Each row below is a small network's average activation on inputs in which a field has the value named, seen along a few directions.
Values that are neighbours, or in one group, have similar rows; names and order tell nothing.
In the rows, zero is written as 500.
Random noise pushes rows far along 2 fixed directions. That doesn't count. These rows show it; they differ only by the noise:
[527 683 425 367 551 343 541 487 497 505 584 616 376 529 476 345]
[515 597 586 476 466 455 427 582 500 637 557 618 677 637 442 410]
[449 423 672 586 372 610 348 565 493 698 608 615 775 529 391 447]
[516 638 480 410 517 392 500 511 497 549 583 616 471 546 460 367]


Field Veni:
j6: [328 339 523 587 436 683 385 528 409 647 584 596 612 540 451 495]
j5: [427 150 478 563 441 846 581 374 494 308 550 432 352  36 536 648]
j16: [561 551 542 646 573 447 475 384 512 471 508 476 714 540 556 610]
j17: [499 661 471 368 489 384 575 557 466 548 595 557 393 812 515 397]
j8: [593 501 345 387 586 403 687 390 508 326 521 453 224 243 626 465]
j14: [503 627 330 545 511 440 412 398 481 394 496 488 486 311 564 464]
j2: [519 334 447 502 466 546 568 516 507 449 502 417 341 510 450 508]
j19: [500 831 442 419 630 268 531 570 469 507 466 541 521 618 450 422]
j3: [414 456 399 533 490 492 469 424 481 599 548 602 468 475 460 475]
j9: [524 431 354 419 441 445 575 380 513 462 462 378 205 355 427 480]
j15: [443 603 562 504 490 520 551 535 505 534 406 484 323 545 529 538]
j13: [439 343 371 487 471 501 631 468 416 431 434 458 285 414 550 584]
j12: [470 405 740 503 396 566 526 597 498 548 355 437 621 678 515 588]
j18: [584 415 610 568 506 588 358 575 578 559 474 386 736 500 560 631]
j4: [667 641 558 448 654 382 575 670 563 478 287 402 828 851 672 640]
j11: [600 514 372 487 725 475 498 395 497 372 574 476 326 358 480 446]
j7: [494 189 801 695 285 741 465 590 537 536 422 385 818 478 506 707]
j10: [422 296 573 674 444 646 257 386 510 519 624 509 542 186 338 421]
j1: [411 611 571 501 410 568 434 612 557 535 428 554 603 675 468 478]
The values of Veni form a ring.
- Name the neighbours of j17, in listed order. => j6, j1
- Name the neighbours of j9, in listed order. => j2, j15
- Name the neighbours of j8, in listed order. => j18, j4
- Name the neighbours of j10, in listed order. => j14, j19
